Each row below holds a small network's activations on one input, seen along a few directions.
In each table, some parts of the input vary, and every possible input appears once, in random order.
Descriptions start from the smaller parts, as in this example, which fits no table here: one of 4 places along a line, together with either a single point or one of 9 places along a line or (one of 2 separate values, together with one of 5 places around a ring).
Shared parts are said once, and a part with two or three values counts as separate values.
In the rows, zero is written as 128.

Other details of the inputs vary at random and push rows far along two fixed directions, the same in every table; ignore that.

Rows:
row 1: [173 152 145 199 102  84 145 232 201 165 215  97]
row 2: [153 132 131  76 153 148 130 114 111 129 146 112]
row 3: [113 109 135  89 146 137 151 158  98 103 148 117]
row 4: [ 99 117 123 145 109 119 100  85 140 119  78 136]
row 5: [200 154 161 183  96  93 132 216 204 165 199 118]
row 6: [146 121 154  77 130 161 137 122 109 138 141 140]
row 7: [102 122 111 154 104 120 106  87 131 135  92 137]
row 8: [132 133 147  78 124 157 140 128  99 149 144 136]
row 9: [129 150 110 172 134 118 118 102 141 144  95 119]
row 10: [137 137 124  76 154 132 138 139 102 108 139 105]
row 11: [145 134 104 184 139 111 119 115 140 117 102 117]
row 12: [167 191 162 171  91 105 110 220 230 139 215 119]
row 13: [143 116 144  84 138 152 139 136  99 126 146 141]
row 14: [113 106 106 165 110 114 106  93 130 108  98 135]
row 15: [113 110 116 150 111 126 102  78 140 124  89 141]
row 16: [126 147 121 166 140 108 115 107 150 128  86 118]
row 17: [109 132 122 171 121 129 124  96 120 144  79 154]
row 18: [129 124 150  76 134 143 138 146 102 121 136 134]
row 19: [135 111 132  69 119 138 125 115 116 123 156 127]
row 20: [132 105 124  75 123 134 125 124 107 111 160 124]
row 21: [141 134 103 181 148 112 117 110 141 121  98 123]
row 22: [142 138 105 181 149 107 120  99 144 127  95 126]
row 23: [132 151 103 181 135 107 124 108 140 139  98 119]
row 24: [145 121 152  78 134 156 140 124 107 137 143 142]
row 25: [121 119 132  65 119 121 129 127 112 113 150 122]
row 26: [132 147 101 183 134 111 121 118 139 134 100 116]
row 27: [135 147 102 185 126 111 123 121 136 130 104 111]
row 28: [180 182 155 179  94 113 111 211 228 144 224 126]
row 29: [185 164 177 158  94  98 130 204 213 173 181 115]
row 30: [133 132 149  77 120 162 137 125 101 150 142 134]
row 31: [108 103 112 195 140 122 131 117 130 111  97 137]
row 32: [ 93 113 121 167 136 127 124 111 139 123  70 144]
row 33: [131 128 153  73 134 139 143 138 104 126 136 137]
row 34: [112 109 134  86 152 137 151 158 102 108 147 122]
row 35: [131 106 135  84 146 157 147 137 112 127 151 134]
row 36: [131 127 140  86 121 153 138 140  87 134 148 131]
row 37: [130 144 110 176 134 103 120 124 141 111  90 111]
row 38: [127 105 129  90 156 143 158 139 103 118 158 134]
row 39: [120 117 121  75 114 135 126 129  97 123 159 119]
row 40: [139 141 127  73 156 127 142 130 105 114 139 107]
row 41: [131 129 159  70 130 148 139 134 110 131 134 135]
row 42: [108 155 133  84 121 173 117 131 108 112 169 140]
row 43: [ 89 113 114 180 144 111 134 114 134 114  73 145]
row 44: [104 123 114 152 101 126 104  87 134 137  93 135]
row 45: [ 98 113 113 161 140 130 137 126 113 126 112 132]
row 46: [116 118 131  86 140 152 151 142 101 137 153 128]
row 47: [ 97 117 119 147 111 113 104  87 137 117  77 138]
row 48: [126 146 124 162 137 115 111 103 151 130  86 117]
row 49: [115 117 126  91 145 143 158 143  96 130 158 127]
row 50: [106 107 114 182 142 129 129 104 137 126  83 151]
row 51: [100 122 104 161 107 111 111  88 128 129  93 138]
row 52: [152 132 128  76 158 144 134 115 106 126 146 114]
row 53: [ 98 120 113 180 127 134 126 109 135 142  86 142]
row 54: [100 114 112 157 107 106 105 103 129 104  87 130]
row 55: [115 114 140  78 146 142 150 150 111 120 142 128]
row 56: [104 119 105 165 100 113 107 102 123 122 102 129]
row 57: [111 129 122 175 119 131 118 109 120 141  85 149]
row 58: [120 115 130  69 119 125 124 135 108 108 150 119]
row 59: [131 123 151  79 127 143 137 148  98 116 137 130]
row 60: [198 157 162 176 104  90 138 203 207 173 196 126]
row 61: [141 144 128  77 141 150 134 118 105 139 146 106]
row 62: [115 107 111 132 120 118 115  86 124 114 107 141]
row 63: [125 100 128  94 157 147 152 145 100 112 158 128]
Description of these inputs: one of 3 separate values, together with either a single point or (one of 4 separate values, together with one of 5 places along a line).
Question: The inputs of row 56 and row 14 match in every part but the choice among 3 separate values. If row 51 is changed in the same way as row 56 into row 14, which row does it become?
Answer: row 62
Question: The inputs of row 37 and row 27 match in every part but the choice among 3 separate values. If row 18 is changed in the same way as row 37 into row 27, which row does it become?
Answer: row 57
Question: Which other rows does row 59 become when the choice among 3 separate values takes its other values? List them by row number.
Answer: row 5, row 36

Rows:
row 64: [ 65 100 108 140 129 150 117  67  76 102  63 163]
row 65: [ 79 112 119 129 142 156 114  75  87  98  54 156]
row 66: [ 61  92  83 133 160 144 125  46  63  94  38 145]
row 67: [142 135 132  91 152 134 141 148 114 121 156 103]
row 68: [119 136 102 202 130 102 123 123 155 132  94 121]
row 69: [135 140 139  90 129 154 134 139 111 124 165 135]
row 70: [138 133 140 102 139 140 135 116 120 136 126 129]
row 71: [111 132  96 210 128 107 118 101 135 122  75 128]
row 72: [142 139 133 190 119 107 115 127 163 145  93 134]
row 73: [130 150 104 202 142 105 118 116 163 135  99 124]
row 74: [117 127 135 179 110 103 119 145 163 130 112 144]
row 75: [125 109 109 111 144 138 137 117  97 109 136 123]
row 76: [108 119 133 105 123 137 135 141 120 129 147 137]
row 77: [172 159 140 169 113 105 128 165 190 171 162 120]
row 78: [163 139 141 172  99  93 130 171 174 165 167 122]
row 79: [143 116 133 126 121 128 134 139 141 148 149 130]
row 80: [133 115 145  79 129 132 145 140 112 138 152 123]
row 81: [156 158 129 182 138  95 129 154 178 139 140 109]
row 82: [104 132 124 118 138 155 124 105 115 122 112 146]
row 83: [142 141 116 142 138 125 129 137 124 126 139 112]
row 84: [127 132 119 197 108 111 118 113 146 146  92 137]
row 85: [117 121 131 110 139 147 128 100 102 129  98 131]
row 86: [124 118 143 129 120 131 132 148 144 125 148 136]
row 87: [138 134 134  57 101 122 111 123 121 126 168 112]
row 88: [121 133 133 116 124 151 124 133 110 123 140 135]
row 89: [121 140 127 193 102 115 118 141 156 136 121 138]
row 90: [112 116 122 110 130 144 133 103 102 134 104 135]
row 91: [137 137 119 177 131  98 127 144 155 125 108 117]
row 92: [145 111 137  87 124 144 140 134 106 135 164 129]
row 93: [151 140 132  87 156 130 140 144 117 116 149 113]
row 94: [148 146 135  58 107 136 107 120 123 125 164 107]
row 95: [164 146 148 167 105  96 134 175 184 163 157 113]
row 96: [134 122 138 100 127 133 135 129 113 131 122 129]
row 97: [136 111 128  84 150 134 147 142 111 112 159 110]
row 98: [108 122  96 206 128 100 119 103 135 123  81 131]
row 99: [133 121 125 125 140 109 136 144 127 118 130 118]
row 100: [132 110 122 105 149 128 138 132 112 106 131 121]
row 101: [127 111 112 108 147 135 140 129 113 117 144 118]
row 102: [133 107 139  98 132 138 139 126 117 131 138 131]
row 103: [121 132 139  81 132 159 134 144 109 127 158 129]
row 104: [143 121 143 121 120 112 135 148 139 142 137 130]
row 105: [132 126 128  88 146 131 147 144 107 116 148 105]
row 106: [129 136 120 196 116 120 112 105 142 145  88 137]
row 107: [119 131 143 104 131 148 130 138 119 122 138 130]
row 108: [138 138 150  82 134 146 135 149 123 120 157 134]
row 109: [113 137 132 200 108 108 119 139 171 135 104 137]
row 110: [ 88 109 113 116 155 159 119  40  73 105  32 159]
row 111: [131 147 102 202 138 109 117 108 148 128  95 128]
row 112: [114 110 131 107 123 151 131 124 104 114 145 144]
row 113: [120 120 149  83 124 136 142 157 120 126 165 129]
row 114: [132 138 127  77 100 128 106 108 123 121 141 114]
row 115: [148 110 145  78 130 136 141 143 117 129 154 130]
row 116: [133 120 131  83 146 123 149 150 110 119 160 107]
row 117: [146 146 147 170 103 102 126 181 181 140 149 128]
row 118: [188 179 145 133  84  91 103 165 207 155 193 100]
row 119: [134 131 125 115 151 128 132 131 113 112 120 115]
row 120: [118 124 127 189 110 117 118 140 171 138 126 144]
row 121: [132 114 148  84 126 141 137 156 122 115 164 137]
row 122: [141 136 131 108 132 144 132 113 109 137 132 133]
row 123: [115 116 117  81 110 137  97  77 109 108 118 128]
row 124: [111 143 128 205 123 117 112 112 168 131  85 147]
row 125: [ 64 109 107 137 134 157 119  70  87 107  57 156]
row 126: [143 136 134 125 126 134 129 137 135 150 140 123]
row 127: [136 134 121  91 151 140 139 141 107 124 153 108]
row 128: [135 117 139  78 126 134 144 143 113 146 162 125]
Question: The inputs of row 125 and row 120 match in every part but one. If row 91 is changed in the same way as row 125 into row 120, which row does it become?
Answer: row 100
Question: The inputs of row 66 and row 127 match in every part but one. If row 98 is changed in the same way as row 66 into row 127, which row does it become?
Answer: row 83
Question: What is each input in this table made of?
Answer: one of 5 places along a line, together with either a single point or (one of 3 separate values, together with one of 4 places along a line)
Question: Which other rows does row 117 become when the place on the line of 5 takes its other values? List them by row number.
Answer: row 65, row 74, row 108, row 121
Question: Which other rows does row 125 become when the choice among 3 separate values takes its other values? List them by row number.
Answer: row 68, row 90
Question: List by row number the other rows that have the place on the line of 5 in common with row 70.
Answer: row 69, row 73, row 77, row 81, row 82, row 93, row 108, row 110, row 111, row 118, row 122, row 124
Question: Which other rows does row 120 become when the choice among 3 separate values takes its other values? List them by row number.
Answer: row 79, row 101

Rows:
row 129: [114 103 110 119 134 127 133  93 102 126  98 125]
row 130: [125 132 137 104  98 125 113 138 141 117 160 122]
row 131: [129 140 104 235 120 101 118 123 172 142 102 124]
row 132: [139 138 135 202 105 105 124 157 173 159 123 135]
row 133: [168 144 154 149 111 117 135 169 177 152 159 132]
row 134: [ 90 106  95 179 137 123 115  61 100 117  48 145]
row 135: [134 148 136 208 114 111 115 131 172 149  91 137]
row 136: [143 128 127 157 122  88 128 157 169 135 137 112]
row 137: [ 92 126 115 102 159 164 126  70  76 110  76 147]
row 138: [147 137 130  99 142 132 143 175 131 117 188 104]
row 139: [ 90  94 112 168 131 141 119  70 104 123  55 168]
row 140: [117 127 117  67 165 165 134  97  73 107 118 127]
row 141: [176 143 154  71 128 118 143 169 143 146 187  96]
row 142: [126 130 136  71 145 145 151 156 103 113 170 119]
row 143: [131 131 130 129  93 123 106 123 145 143 146 135]
row 144: [162 151 133 161 126 100 121 148 163 142 137 115]
row 145: [119 123 141 110 133 135 137 153 120 121 141 129]
row 146: [159 157 151  83  96 127 114 155 156 144 186 117]
row 147: [115 110 122  52 151 150 143 120  69  94 140 119]
row 148: [ 97 104 124 164 130 129 123 106 128 112  82 155]
row 149: [114 117 126  59 147 163 149 116  70 118 147 127]
Question: What is each input in this table made of?
Answer: one of 3 separate values, together with either a single point or one of 6 places along a line
Question: The inputs of row 136 and row 129 match in every part but the choice among 3 separate values. If row 145 is changed in the same way as row 136 into row 129, which row does it become?
Answer: row 132
